Each row below holds a small network's activations on one input, seen along a few directions.
In each table, some parts of the input vary, and every possible input appears once, in random order.
A made-up example of a description, with smaller parts first: one of 3 separate values, together with either a single point or one of 11 places along a line or (one of 4 places along a line, together with one of 8 places around a ring).
Shared parts are said once, and a part with two or three values counts as separate values.

Other details of the inputs vary at random and push rows far along two fixed directions, the same in every table; ignore that.

A family of inputs:
R1: [-10  -6  -7  -6 -10   0   1  -4 -10   0  12   7]
R2: [-3 -3 -8 -7 -8  4 -5 -2 -6 13 14  0]
R3: [  0   8  24  -7  34 -24   8  49  14 -30 -34 -76]
R4: [ -4  -5  -9   0 -12  -7 -12  -6  -5  -3  13   5]
R5: [ 38  23   9  28  54  27  13 -31  32   5 -44  46]
R6: [ 37  20  19  28  50  20  15 -34  35  -3 -42  53]
R7: [ -3  -5  -6  -4 -18   3   0  -5  -5   6   9   1]
R8: [ -4  -5   2  -5 -12  -2  -3  -3  -9  11  11   4]
R9: [ 34  25   9  21  52  23  22 -33  26  -3 -46  48]
R10: [ -6  -7   1  -1 -13  -5  -5  -1  -4   4  14   9]
R11: [ -4  -7   0  -1 -14  -4  -5   0  -4   2  16   9]
R12: [ -3  -7  -7   0 -20   0  -2  -2   0  -3  13   6]
R13: [-10  17   4 -11 -12  14 -15   6 -12  12   5  -3]
R14: [  5 -12  12   2  40 -36  18  43  20 -30 -27 -75]
R15: [ -5  -7  -6   2 -18   3  -1  -4  -7   8   7   1]
R16: [ 29  43  21  13  48  33  12 -26  21  -5 -54  45]
R17: [-6 -5 -9 -2 -9  2 -7  0 -1  6 17  5]
R18: [ -4  -5  -9  -2 -10   2  -7   1  -1   3  18   5]
R19: [ -6  -5   2  -1 -12  -2  -3  -3 -10  12  11   4]
R20: [ -9  -4  -8  -4  -9   2   1  -2 -16   6   7   5]
R21: [ -7  -2  -8 -10  -9   2   2  -4 -14   5  10   4]
R22: [  5 -14  12   5  40 -35  17  44  18 -29 -29 -74]
R23: [ -1  -2  -8  -5 -11  -5 -10  -8 -10   4  10   1]
R24: [ -5  -8  -7   0 -19   0  -2  -3   0  -1  12   5]
R25: [-7 -6 -8 -2 -8  3 -7 -2 -2  7 16  3]
R26: [ -1  -4  -9  -1 -13  -7 -11  -5  -5  -5  14   6]
R27: [-5 -3 -8 -3 -8  4 -5 -2 -6 13 14  0]
R28: [ -4  -6  -7   0 -12  -6 -11  -8  -6  -1  12   3]
R29: [-10  15   6  -9 -22  13 -10   3 -11   5   0  -2]
R30: [ -6  -8  -6   0 -19   1  -1  -5  -1   1  11   3]
R31: [ -9  -5  -9  -6 -10  -1   0  -2  -9  -2  13   9]
R32: [ -5  -5  -6   0 -18   2   0  -5  -5   7   9   1]
R33: [  1 -13  10  -3  38 -30  28  47  21 -38 -22 -64]
R34: [-11  15  14 -10 -16   8 -13   5 -15  10   3   1]
R35: [ -6  -7   2   1 -12  -2  -4  -1 -12  13   9   4]
Description of these inputs: one of 5 separate values, together with either a single point or one of 6 places along a line.
Changing only the choice among 5 separate values turns R1 into R25. The same change can be made to R33. Which row results? -> R18
Which other rows does R8 become when the place on the line of 6 takes its other values? List them by row number. -> R6, R10, R11, R19, R35
Which other rows does R14 become when the place on the line of 6 takes its other values? List them by row number. -> R4, R22, R23, R26, R28
Which other rows does R34 become when the choice among 5 separate values takes its other values? List them by row number. -> R3, R13, R16, R29

A family of inputs:
R36: [  4   8  13   7 -23  -9 -32  -9   2  -2  15  16]
R37: [ 14 -23 -16  24  -9  28  10 -41  18  42  24  50]
R38: [  2   8  -1   4 -20   1 -27 -18   0  -5  16   7]
R39: [-15  -6 -12  -5 -27 -17 -36  14 -13 -10  30 -25]
R40: [-10   6   0 -18  18  11   3  14 -11  12   0  -7]
R41: [ -3 -10  12 -10  32 -16  45  44  13 -32 -20 -65]
R42: [  8  25  14  -2  13  31   6 -26   6  19 -32  16]
R43: [ 19  13  -9  10  20  -2 -12 -28  27 -24  -6  36]
R44: [-23  -4 -14 -29 -19  -2  10  22 -26  10  30 -19]
R45: [  9  25  28   1  10  21   0 -17   8  22 -32  24]
R46: [ 33  23   1   6  11  14 -18 -18  14   0 -20  22]
R47: [-5 -1 13 -7 -4 -2 20 13 -4 -4  2  3]
R48: [ -8  -4   3   3 -32   0   8  -6  -5 -12   3  27]
R49: [ -7  -3  -7  -9 -34  -5 -34  19 -22   1  17 -29]
R50: [ 24 -19  10  17  76 -34  40   9  15 -15 -44 -47]
R51: [  2 -19  -2   8   2 -20  -1 -23 -27  24  10  21]
R52: [-26  -6  -3 -23 -26   4  13  17 -28   9  27 -24]
R53: [  3  33   4  13 -17  32 -21 -36  -9  28  -2  40]
R54: [-21  -9 -21 -28 -23  -5  13  19 -23   0  32 -14]
R55: [-21   9  -9 -11 -27  -8 -23  20 -19  17  21 -32]
R56: [ 13  33  28  21   8  13 -13 -12  11  16 -25  24]
R57: [  9   8 -10  15   8  17  17 -19  10 -21 -25  40]
R58: [-22 -15 -17  -6 -26 -22 -29  10  -9 -23  33 -17]
R59: [ 18   5  16  14   0   0   0 -21  22 -22 -19  43]
R60: [ -4  -3  15  -8 -43 -14 -32  20 -16   4  17 -24]
R61: [-25   2  -9 -31 -25   0 -10  14 -22  22  14 -31]
R62: [ 10 -45  16  20  30 -28  32  42  44   3  -3 -56]
R63: [ 11  14  23   1  63  -2  24  34  29 -14 -63 -59]
R64: [  6  19  28   2  25  24   3  -8   1  18 -22  35]
R65: [ -4 -10   4  -8  38 -17  38  51  10 -33 -21 -61]
R66: [ -4  -7  -7  -2 -27   0  -5 -18   0 -20   8  17]
R67: [  0  20  -9  -2  -2  37   4 -26 -19  22   5  56]
R68: [  3 -34 -23  19  -5  11   6  -9  13  33  27  17]
R69: [ 17  11   3  15  13   4  -9 -33  24 -24  -9  31]
R70: [-12  -4 -16 -13 -27 -22 -32  12  -7  -9  34 -25]
R71: [ 10   8  -2  13   2  18  24 -26  13 -20 -24  35]
R72: [  5  19  15  -1  29  34   9 -16  -1  15 -21  26]
R73: [-22 -20 -18 -11 -36 -17 -14  13 -13 -24  23 -14]
R74: [ -9  21  -3   8 -13  14 -25  -2 -15  19   2   4]
R75: [ 27 -20 -18  23  24  14  20 -23  37  29   6  33]
R76: [-11 -30 -29 -11  -3 -32   0  -5 -37  20  29 -14]
R77: [  0 -19 -23   7  12 -12  -2 -23 -32  22  10  17]
R78: [ -1  -5  14   6  -8 -23 -17   2  15 -25   8   0]
R79: [ 17  -2   4   8  53 -22  47  33  43 -54 -51 -42]
R80: [ 20   8 -10   5  11   3   3 -25  23 -25 -16  39]
R81: [ -5  -3   1 -12 -40  -5 -26  12 -19   1  18 -33]
R82: [-25  -6  11 -20 -29  -6   7  25 -26  12  25 -15]
R83: [ -1   7  14  -3  50  10  14  29   4  -4 -30 -26]
Changing only one part turns R76 into R77. The same change can be made to R75. Which row results? -> R68
Changing only one part turns R38 into R36. The same change can be made to R66. Which row results? -> R59
What is each input in this table made of? -> one of 4 places along a line, together with either one of 2 separate values or one of 10 places around a ring
Which other rows does R54 become when the place on the line of 4 takes its other values? List them by row number. -> R41, R47, R65
Which other rows does R58 become when the place on the ring of 10 takes its other values? List them by row number. -> R39, R49, R57, R63, R65, R67, R73, R74, R83
Which other rows does R62 become when the choice among 2 separate values takes its other values? List them by row number. -> R51

A family of inputs:
R84: [-15 -21   1  -9   1 -24  20  32  -5 -15   3 -42]
R85: [  6 -15  -9   9  -2   3   8 -21   5   0   9  31]
R86: [ 45  40  33  30  66  20  14 -10  49 -23 -69  17]
R87: [ -1  -6  -6   5  -3   6   7 -18   2  -1   5  32]
R88: [ 13   5  -2   6   1   5 -18 -16   1  13   4  20]
R89: [ -9   4 -12  -5 -32  17  -9 -27 -17   8  22  54]
R90: [-22  30 -17 -26  -2  37  -7 -24 -64  43   6  34]
R91: [-16   5  18 -20  -6 -11   3  34 -10 -12  -8 -52]
R92: [  8  -6  -7   6   4   1   8 -22  -2  15   7  24]
R93: [ 41  40  39  27  68  19  16 -10  48 -21 -70  18]
R94: [ 51   7   9  36  78   2  33 -22  56 -17 -52  22]
R95: [-21 -18  12 -14   4  15  32  47  -2  44   9 -52]
R96: [  0 -15 -27   6 -27   9  -9 -35  -9  10  32  50]
R97: [ -8 -30  -5  -3   7 -31  14  23   6  -8  14 -45]
R98: [  1  28  13  -1 -17  23 -17 -18 -14  16  -2  33]
R99: [-13  -2  -3 -17  -5 -15   3  32   1 -22   0 -46]
R100: [ -9  -7   8  -1  -4 -21 -11  34   2 -10   0 -52]
R101: [ -5 -35 -10   1   0 -28  15  27   7 -20  13 -42]
R102: [-13 -25 -10  -5   2 -26  13  29   5 -22  10 -40]
R103: [-10  -6   5  -3  -1 -21 -13  33   3 -11   2 -50]
R104: [ -5  -9  10 -11   6 -24  -4  32  -8   2   2 -50]
R105: [ -5  22  -4  -1 -35  24 -32 -26 -16  16  19  43]
R106: [-11 -15  -3  -9  -4 -22  12  34   1 -26   5 -41]
R107: [ 10  -7 -11  15  -2   4  -6 -22   3  13   3  20]
R108: [ -3  -7 -14   7 -27  11 -17 -36 -15  29  23  43]
R109: [  2  13   9   7  -5   9 -18 -13   0  10  -4  20]
R110: [  3  18  -8  -4 -19  22  -8 -22  -5   3   1  35]
R111: [ 47   8  17  31  75   7  42 -18  47 -20 -59  27]
R112: [-18   8  -9 -18 -41  13 -14 -10 -22   8  21  19]
R113: [ -6  -3 -15  -6 -28   0 -32 -14 -18  20  32  16]
R114: [-13   1  10 -14  -8 -12  -2  33  -2 -18  -3 -52]
R115: [ 44  36  36  29  72  14  16 -11  43 -10 -74  17]
R116: [  3  -7 -12   8  -5   6   6 -18   3  -3   6  31]
R117: [  2   4 -11   1  -6   8   0 -14   1  -8   6  32]
R118: [ -8  21  -6 -14 -36  26 -11 -27 -25  18  11  45]
R119: [-15 -11   5 -14  -2 -21  17  36  -7 -20   1 -41]
R120: [-14   2   7 -15  -5 -13  -4  32  -1 -19  -1 -50]
R121: [-17   1  16 -17  -6 -12  -1  33  -3 -16  -4 -51]
R122: [ -8 -19 -28  -1 -27  -5 -11 -21 -12  16  41  21]
R123: [  6   0  -6   8  -8  10  -5 -28 -11  25   4  33]
R124: [ -6 -25  -9   2   4 -27   1  24   4  -6   8 -48]
R125: [ -9  -3  -6  -8 -29   1 -28 -13 -21  24  30  17]
What is each input in this table made of? -> either one of 2 separate values or (one of 4 places along a line, together with one of 10 places around a ring)
Which other rows does R120 become when the place on the line of 4 takes its other values? List them by row number. -> R91, R114, R121

A family of inputs:
R126: [ -6 -22  15 -10  17 -38  15  54  12 -22  -5 -80]
R127: [ 20   2   1  14   8  15  10 -26  17   5  -9  44]
R128: [ 21  11  -7  14  11  15  -7 -28  14  -6 -11  41]
R129: [-16  -9  -8  -7 -17   4  -6   5 -23  27  23  -3]
R130: [-22  12   6 -15 -30  10 -15   5 -27   8  10  -3]
R131: [ 18  21   4  13   6  15 -11 -25   7 -10 -17  41]
R132: [-14  -6 -13  -6 -28  -6 -19   0  -9   0  25   2]
R133: [ -4 -13  -3  -2   1 -13   4  11  -3   2  -1 -27]
R134: [ 16   1  -7  17  11   8   9 -29  17  -4  -7  48]
R135: [ -8 -16  -6  -1 -27  -5 -11   0 -12  19  25  -2]
R136: [ 12   9  -2   9  18  23  15 -21   6  14 -11  43]
R137: [-13 -17 -14  -4 -29  -5  -2  -3  -7   0  30   4]
R138: [ 13  17   5   4  23  22   5 -21   1  17 -12  40]
R139: [-13  -6  -9 -15 -25  -4  -9  -4 -21   9  20  -1]
R140: [-12 -16 -10   0 -26  -6 -12  -4 -10  11  28  -3]
R141: [-11  12  12 -10   0   1  -3  24 -11   2  -5 -24]
R142: [ 14  33  10   6   8  23  -5 -23   1   6 -21  34]
R143: [ 19  24  -4   8   5  30  -7 -41   7  10 -17  56]
R144: [-17   2  -8 -14 -20  10 -11   8 -20  19  21  -2]
R145: [ 16  29   7  14   2  21 -15 -38   8   0 -16  62]
R146: [-20 -12  -9 -11 -25   5   4   1 -20   9  21   3]
R147: [ -5 -11  -6  -4   1  -9  17  13  -2  -3   5 -21]
R148: [ 14  15   2  15  12  32   1 -40   0  24 -15  56]
R149: [ -1 -23 -12   3  -1 -18  11  11   4 -19   9 -15]
R150: [ 33  -4  20  18  79 -27  33  29  47 -46 -54 -46]
R151: [ -5  -4   0  -3  -4  -8  -5  14   9 -12   6 -25]
R152: [ -8   9   9 -10  -8  -7  -6  16  -7 -10  -9 -26]
R153: [-13  -3  -8 -14 -21  -2  -6  -2 -23  14  23  -2]
R154: [-19  -4  -3 -16 -21   4  -6   1 -26  13  19  -1]
R155: [ 27  -4  18  14  72 -20  47  29  47 -39 -60 -47]
R156: [-11   1   4 -10   0   2   1  18  -5  -3  -3 -26]
R157: [-13 -18 -13   1 -24 -12 -13  -4 -12  10  27   2]
R158: [ -4 -10   2  -5   1 -14   0  11   4 -10   8 -22]
R159: [ 17   9   0  12  16   7  -2 -30  12  -1  -9  44]
R160: [ -5   2  -2  -8   0  -4   1  16  -2  -1   1 -28]
R161: [-41 -17  -1 -29 -67 -24 -27  41 -37   4  47 -55]
R162: [ 33 -10  17  27  78 -27  34  28  49 -39 -55 -49]
R163: [ 18  12  -2  15  17  18   5 -29   5  19 -13  35]
R164: [ -7   6  11  -4  -9  -8  -9  16   2 -15  -1 -24]
R165: [ -1  -5   4  -4  -5  -7  -4  18   7  -4   3 -25]
Changing only one part turns R141 into R144. The same change can be made to R152. Which row results? -> R143
What is each input in this table made of? -> one of 5 places along a line, together with one of 8 places along a line
Which other rows does R150 become when the place on the line of 8 takes its other values? List them by row number. -> R126, R138, R139, R153, R154, R158, R159
Which other rows does R161 become when the place on the line of 5 takes its other values? List them by row number. -> R126, R127, R135, R165
Which other rows does R151 become when the place on the line of 5 takes its other values? List them by row number. -> R137, R140, R158, R164
